Each row below holds a small network's activations on one input, seen along a few directions.
Each table varies a few parts of the input and shows all the possible inputs, shuffled.
Descriptions start from the smaller parts, as in this example, which fits no table here: one of 5 places around a ring, together with either a single point or one of 11 places along a line or (one of 3 separate values, together with one of 4 places along a line).
Shared parts are said once, and a part with two or three values counts as separate values.
(in the rows, 128 means zero)

Other details of the inputs shift rows strongly along two fixed directions, in all tables alike. That doesn't count.

Table:
R1: [106 129 155 108 143 152 131 120 154  90 120 118 146 158 131 160]
R2: [109 124 161 110 144 157 131 119 157  95 126 119 150 154 132 154]
R3: [106 118 155 107 147 146 123 119 156 102 122 106 150 167 130 159]
R4: [142 135  85 134  91 120 120 144 146 150 157 128 114  95 112 127]
R5: [143 143  89 134  93 127 121 146 142 137 157 140 109  89 114 126]
R6: [105 128 156 108 144 152 128 121 155  91 120 118 144 157 131 160]
R7: [117 102 177 136 184 108 138 109  24 159  53 157 127 158 135  95]
R8: [144 133  94 135  93 127 119 144 150 149 163 133 115  88 114 119]
R9: [144 139  96 136  94 131 122 145 148 142 161 140 113  84 116 120]
R10: [142 135  86 134  92 120 117 145 147 151 158 128 112  94 113 126]
R11: [129 139 146 128 156 117 142 109 155  78 126  86 147 177 168 145]
R12: [141 142  83 134  90 120 121 145 142 142 153 132 109  93 111 131]
R13: [109 117 160 108 145 152 129 118 160 101 126 111 153 160 131 153]
R14: [152 118 112 163 132  82 132 135  12 207  85 179  90  87 119  62]
R15: [109 117 161 108 146 153 126 119 160 101 128 112 152 160 131 152]
R16: [156 159  69 157  96  93 134 130 145 122 163 101 116 107 149 106]
R17: [121  99 189 139 186 118 141 108  24 160  59 167 131 148 139  83]
Each input here is: either one of 2 separate values or (one of 3 separate values, together with one of 5 places around a ring).
Which of the alternatives is R9? -> one of 3 separate values, together with one of 5 places around a ring

Table:
R18: [109 113 189 127 196 119 130 103  76 110  70 119 145 190 156 119]
R19: [143 136  98 148 120 103 125 131  94 150 133 133 110 111 128 101]
R20: [146 139 100 149 117 101 129 126 107 153 129 130 114 106 135  97]
R21: [145 140 104 147 120 101 126 131 118 149 131 122 113 107 129 109]
R22: [147 148 100 147 116 106 126 136 117 134 131 129 107 106 136 116]
R23: [153 129 106 147 118 102 126 136 108 146 138 130 113 113 137 102]
R24: [127 143 120 110 115 144 136 125 209  74 162  91 145 153 143 173]
R25: [120 141 119 112 114 144 137 125 200  74 159  90 144 152 137 176]
R26: [136 117 117 125 114 143 115 145 118 164 141 152 121  97 102 125]
R27: [151 130 104 148 113 101 137 127 112 154 134 129 118 110 138  97]
R28: [148 130 136 149 117 143 136 129 117 142 148 164 125  74 130  79]
R29: [115 136 120 113 111 144 132 122 205  81 160  81 150 152 135 169]
R30: [103 133 128  89 106 168 116 137 201  86 147 116 139 141  97 192]
R31: [150 145 104 145 122 103 130 133 114 141 130 130 108 108 131 117]
R32: [123 117 120 125 109 138 115 143 130 167 136 150 114  91 108 126]
R33: [104 106 184 123 185 123 144 101  79 109  79 121 155 194 158 118]
R34: [155 129 104 144 118 103 132 131 109 149 140 133 116 115 137  99]
R35: [153 127 137 147 122 143 133 135 108 141 153 170 121  80 129  77]
R36: [110 155 114 113 117 145 127 126 196  70 153  92 144 150 140 173]
R37: [154 136 107 142 118 104 138 134 122 140 136 129 113 112 133 119]
R38: [ 88  95 204 103 184 143 133 114  76 128  59 154 137 173 126 139]
R39: [143 139  96 145 107 107 140 134 113 137 137 134 116 109 138 111]
R40: [ 93  93 209 106 187 150 133 112  79 135  65 154 142 169 132 141]
R41: [123 123 108 123 102 131 117 141 122 157 126 148 115 100  92 125]
R42: [103 128 129  95 107 175 113 131 206  96 151 105 154 140  97 186]
R43: [ 98  93 196 106 182 153 126 110  76 129  70 145 155 179 114 136]
R44: [ 94  91 206 109 186 156 132 106  82 140  66 140 158 171 125 136]
R45: [104 150 114 115 114 144 123 123 200  77 154  83 150 150 138 164]
R46: [150 138 101 145 122 103 124 130 104 148 136 134 112 112 135  99]
R47: [143 143  97 147 115 105 134 131 102 142 129 133 108 107 130 112]
R48: [136 125 116 125 108 144 122 144 122 158 136 153 118  93 104 135]
R49: [139 138  96 151 114 102 130 128 101 152 128 127 112 105 127 101]
R50: [126 144 122 114 116 142 130 130 206  72 158  90 142 150 143 175]
R51: [123 144 155 110 118 187 136 127 217  60 177 125 152 121 136 158]
R52: [ 98 115 183 124 191 124 135 100  73 108  72 121 153 193 156 118]
R53: [ 92  94 195 102 181 146 125 112  77 126  65 147 146 182 113 135]
R54: [139 133  96 149 106 104 137 131 111 149 135 128 120 107 136  98]
R55: [123 117 117 120 113 131 112 148 118 158 134 157 107 101 101 122]
R56: [149 146  98 144 116 106 132 130 115 139 134 133 110 108 137 112]
R57: [149 131 105 150 113 101 131 132 116 148 133 125 115 107 137 102]
R58: [150 131 108 145 116 102 134 131 125 149 137 121 118 111 131 110]
R59: [143 141 102 151 116 102 122 133 113 146 128 124 112 105 134 103]
R60: [113 114 186 123 194 119 132 103  87 113  78 116 146 187 149 126]
R61: [128 114 122 123 115 138 111 147 122 165 140 156 112  97 108 124]
R62: [148 127 101 146 115 104 133 132 102 149 139 131 115 114 130 103]
R63: [110 133 129  94 108 174 117 135 198  90 150 114 148 139  98 192]
R64: [118 119 115 122 106 131 115 145 129 160 131 150 110  95 102 125]
R65: [129 137 124 109 122 141 124 129 210  80 168  85 146 155 134 172]
Changing only one part turns R34 into R24. The same change can be made to R19. Which row results? -> R47
What do these inputs look like to the network? -> one of 3 separate values, together with either a single point or one of 5 places around a ring or (one of 2 separate values, together with one of 5 places along a line)
Change only the choice among 3 separate values in R31. List by row number the other rows that result. -> R21, R60
Change only the choice among 2 separate values in R46. List by row number the other rows that result. -> R34
Change only the choice among 2 separate values in R45. List by row number the other rows that result. -> R54
Start at R55 and move only the place on the ring of 5, one step at a time. The first step leads to R61. Which rows follow, in order? -> R26, R43, R53
Start at R37 and move only the place on the line of 5, one step at a time. The first step leads to R50. Which rows follow, in order? -> R24, R25, R39

Table:
R66: [168 124  89 160 106  94 122 148  64 192 136 169  87  72 114  71]
R67: [180 150  63 185 108  65 134 136  43 185 129 144  91  78 142  58]
R68: [126 120 139 117 127 144 129 130 157 113 139 117 139 140 131 151]
R69: [126 138 111 118 108 140 119 143 175 111 162 120 124 118 128 152]
R70: [116 139 104 117 102 142 121 138 171 109 156 119 129 121 122 149]
R71: [116 134 139 118 132 148 128 125 158 106 141 123 138 133 136 141]
R72: [119 137 107 121 100 141 118 137 173 110 152 112 132 119 116 146]
R73: [154 129  85 157 102  91 119 145  71 199 122 156  92  70 109  82]
R74: [133 138 116 121 111 146 121 132 177 109 167 119 134 118 121 138]
R75: [111 131 129 111 129 138 120 128 156 117 131 116 133 142 127 156]
R76: [114 114 157 115 159 129 125 116 109 130 100 124 139 162 125 133]
R77: [160 135  84 154 102  92 127 144  67 193 120 166  88  72 108  89]
R78: [100  86 212 120 208 123 145  95  42 144  39 138 153 195 144 119]
R79: [134 146 117 122 108 147 129 133 176 104 156 124 130 112 122 146]
R80: [134 141 121 135 132 102 143 115 160  93 137  89 134 156 163 129]
R81: [134 141 113 119 107 140 125 141 174 104 156 122 123 117 120 157]
R82: [ 99  90 224 126 212 125 138  98  40 131  39 141 148 190 149 109]
R83: [116 134 130 114 123 143 131 126 151 100 129 122 135 139 121 153]
R84: [125 125 142 120 127 150 134 122 160 111 142 118 145 133 133 142]
R85: [128 141 117 126 107 146 120 133 180 111 159 115 134 110 123 139]
R86: [111 109 160 121 149 135 139 115 106 124 101 129 146 158 131 131]
R87: [111 113 158 117 154 133 130 116 105 119 103 130 143 161 127 125]
What do these inputs look like to the network? -> either one of 2 separate values or (one of 4 places along a line, together with one of 5 separate values)
Change only the place on the line of 4 in R79. List by row number the other rows that result. -> R77, R81, R83
Change only the choice among 5 separate values in R85. List by row number the other rows that result. -> R71, R74, R79, R84
